grid =
array([[ -6.926,   4.547,   4.459,   1.622,  -1.285,  -8.146],
       [  9.124,  -8.522,  -2.412,   9.315,  11.245,  10.130],
       [ -7.003,   4.644,  14.189,  -5.338, -14.318,  -6.226],
       [  2.339,  -0.868,  -4.743,  17.566,   6.171,  15.422],
       [  0.865,   6.269, -11.923,   3.483,  11.309,   3.476],
       [ -5.489,  -0.593,  -9.070,   7.256,  13.462,   4.476]])
The entry directly below -6.926: 9.124
Report the entry in the bottom-right corner.
A: 4.476
The second entry on the diagonal from the top-right corner: 11.245
The first entry of the smallest entry's row -> -7.003
The entry just right of 9.124 is -8.522
Report the entry just right of the smallest entry.
A: -6.226
Report the fourth-last entry, reading row by row.
A: -9.070
Report the top entry of the column that holds the largest entry.
A: 1.622
Report the entry in the top-left corner.
A: -6.926
The largest entry in the last column: 15.422
Report the largest entry in the last row.
A: 13.462
The largest entry in the first row: 4.547
Report the smallest entry in the first row.
A: -8.146
The entry directly below the smallest entry: 6.171
The entry just left of -4.743 -> -0.868
Report the bottom entry of the column that holds the largest entry.
A: 7.256
Report the entry directly below 6.269.
A: -0.593
Report the 3rd largest entry.
A: 14.189
The entry just left of the smallest entry: -5.338
The entry in the bottom-left corner is -5.489
The first entry in the row that holds the largest entry is 2.339
The entry directly above -0.593: 6.269
The fifth entry in reading order: -1.285
The entry directly below 11.245 -> -14.318
Report the entry directly below -8.146.
A: 10.130
The entry just left of the largest entry: -4.743
The entry directly below 4.459 is -2.412
Report the entry just right of 11.309.
A: 3.476

Read these off the matrix that follows. Counting starts at 0.
1) Read off the entry just right of the largest entry.
2) Read off the top-right entry.
3) Read off the entry in the bottom-right corner.
4) Read off the entry in row 2 and column 0.
5) Read off the entry just left of the largest entry.
6) Read off the entry just left of -199.28.
7) Read off the entry just left of 55.94.
8) Read off the entry directly below -87.49.
array([[-174.28,  193.32,  145.15,   50.06, -172.72, -108.85],
       [ 109.41,   36.43,   16.65,  -90.95,   55.94,  166.52],
       [ -16.33,   82.28, -121.76,   59.63, -199.28,   23.80],
       [ 138.37,  208.42,  -87.49,  -34.83,   20.81,   71.09],
       [ -10.02,  -49.25, -115.17,   31.95,    4.00,  -22.33],
       [-132.67,   49.45,   28.10,   15.11,  -70.11,   56.25]])
1) -87.49
2) -108.85
3) 56.25
4) -16.33
5) 138.37
6) 59.63
7) -90.95
8) -115.17

Read these off the table that follows.
1) Read off the entry just right of .24.
2) Read off the first entry in reading order.
3) Read off the entry just left of -.45.
[[ .24  .00  .44 -.56 -.05 -.25 -.05  .38  .03 -.67 -.52 -.52  .59 -.41
  -.16]
 [-.60  .26  .58 -.27 -.51 -.61 -.44  .67 -.24 -.11 -.10 -.16 -.32  .52
  -.15]
 [ .32 -.16 -.40 -.15  .54  .09  .38  .42  .17  .16 -.14  .18 -.59  .00
  -.39]
 [ .23  .10 -.25 -.24  .02 -.42  .45 -.53  .61  .39 -.66  .29  .26  .15
  -.13]
 [-.34 -.07  .04 -.41 -.20 -.18  .22 -.07  .44  .41  .67 -.38  .29  .41
  -.34]
 [-.47 -.13 -.52  .40  .38  .42  .17  .08 -.16 -.19 -.66  .28 -.14  .04
   .40]
 [-.01  .32 -.54  .03  .04 -.51  .51  .50  .52 -.28  .13  .17 -.58  .40
   .19]
 [ .11 -.18 -.06 -.29 -.61  .50 -.61 -.59  .27  .56 -.23  .20 -.54 -.15
   .59]
 [-.17  .27 -.38  .65 -.13 -.45 -.36 -.49  .05  .05  .09  .59  .48  .11
  -.07]
 [ .11  .50  .55 -.41  .35  .19 -.49 -.15 -.56  .59  .20 -.43 -.56  .37
   .59]
 [-.48  .45 -.36 -.57  .43  .04 -.47  .48 -.13  .00  .59 -.07  .11  .16
  -.66]
 [ .41 -.34  .64 -.53  .18  .22  .25 -.03 -.46 -.60 -.11  .63  .16  .09
  -.31]
 [-.11  .41 -.66 -.47  .60  .20  .17 -.46  .59 -.33 -.18 -.24  .54  .36
  -.29]
 [ .35 -.05 -.47 -.12 -.59 -.47  .41  .59  .31 -.23  .38 -.29 -.22 -.27
   .36]
 [-.10  .62 -.14 -.15 -.39  .41 -.32 -.01 -.11 -.06  .48 -.48  .65 -.36
   .58]
 [-.33  .34 -.65 -.01  .25  .46  .44  .54 -.44  .53 -.30 -.23  .58  .00
   .54]]
1) .00
2) .24
3) -.13

x =
-.55	.72	-.07	.31	.17
-.46	.16	.01	.49	-.27
What is the top-left entry? -.55
The top entry of the column that holds the largest entry: .72
What is the largest entry in the last row? .49
What is the top-right entry? .17

 .19  .15 -.01 -.26 -.50 -.12  .04  .42
 .17  .20  .35  .22  .01  .04 -.04  .22
-.23  .40 -.50 -.36  .26 -.58 -.39 -.52
 .59 -.30 -.25 -.63 -.44  .70  .11 -.51
 .00 -.32  .06  .25  .06  .02 -.65 -.20
 .27 -.06  .59 -.12  .08  .34  .11  .07
-.64 -.62 -.01  .32  .37  .08 -.78 -.28
-.47 -.21 -.15  .17 -.55 -.07  .19  .42
-.58 -.14  .33 -.56 -.34 -.11  .12  .21
 .41 -.31 -.46 -.22 -.37  .33 -.34 -.49
 .37  .22 -.65  .00 -.31  .45 -.09  .18
 .03  .34 -.51 -.24  .14 -.44 -.39 -.23
-.13  .60 -.36  .33 -.19  .01  .07 -.08
-.29 -.40  .08 -.23 -.54 -.41  .03  .53
Counting starts at 0.
The entry in row 2 and column 0 -> -.23
What is the entry directly above the smallest entry? .11
What is the entry directly above .53? -.08
The entry directly below the smallest entry is .19
The bottom-right entry: .53
The top-right entry is .42
The entry in row 0 and column 1 -> .15
What is the entry in the top-left corner? .19
What is the bottom entry of the column that holds the smallest entry? .03
What is the entry directly below .12? -.34
The entry in row 2 and column 2: -.50
The entry in row 1 and column 1 is .20
What is the bottom entry of the column that holds the largest entry? -.41
The entry directly below the largest entry is .02
The entry just left of .20 is .17
The entry directly above the largest entry -> -.58
What is the top entry of the column that holds the smallest entry? .04
The entry just left of .14: -.24
The smallest entry -> -.78
The entry just left of the largest entry: -.44
What is the entry just right of the largest entry? .11
What is the entry directly below -.25? .06
The bottom-left entry: -.29
The entry just left of the smallest entry: .08
What is the entry directly above -.20? -.51
The entry at row 0, column 2: -.01
The entry directly above -.49 is .21
What is the top entry of the column that holds the largest entry? -.12

Read these off the matrix that follows.
1) Find the entry just left of the smallest entry.
2) Find the entry just right of 1.295.
3) Find the entry just left of -5.772.
((14.025, -13.883, -2.656, 3.512, 5.647, -7.598, 9.599, -5.772, 1.295, -3.384), (8.841, 16.504, 5.334, 9.298, 4.938, 17.028, -1.601, -6.672, 13.370, 3.149))
1) 14.025
2) -3.384
3) 9.599

W =
[[8 4 5 5 7 5 7 7 6 7 7 5 4 5 9 4]
 [3 5 7 5 6 6 8 6 6 4 6 5 6 5 7 7]
 [6 6 8 6 8 6 8 7 4 5 5 6 8 7 8 6]
 [6 6 5 3 4 5 5 5 6 7 4 3 5 6 5 5]
 [4 6 4 6 4 6 6 4 5 4 4 5 4 7 2 3]
 [4 4 4 4 7 5 7 7 7 4 5 6 5 4 6 6]
 [5 6 5 6 8 8 7 6 5 4 8 8 5 7 7 6]
 [7 6 6 5 7 5 6 6 4 6 4 5 4 6 6 6]
 [7 3 4 3 4 7 3 5 5 7 6 7 6 4 5 4]]
Counting starts at 0.
Report the entry at row 2, column 0.
A: 6
Report the entry in row 0 and column 0.
A: 8
The entry in row 1 and column 0 -> 3
The entry just left of the largest entry -> 5
The top entry of the column that holds the largest entry: 9
The top-right entry: 4
The entry in row 0 and column 1 is 4
The entry in the bottom-right corner is 4
Report the bottom entry of the column that holds the largest entry.
A: 5
The entry in row 2 and column 2 is 8
The bottom-left entry is 7
Report the entry directly above the smallest entry.
A: 5
The entry in row 2 and column 1 is 6
The entry at row 0, column 2 -> 5
The entry directly below the smallest entry is 6
Report the entry at row 1, column 1.
A: 5
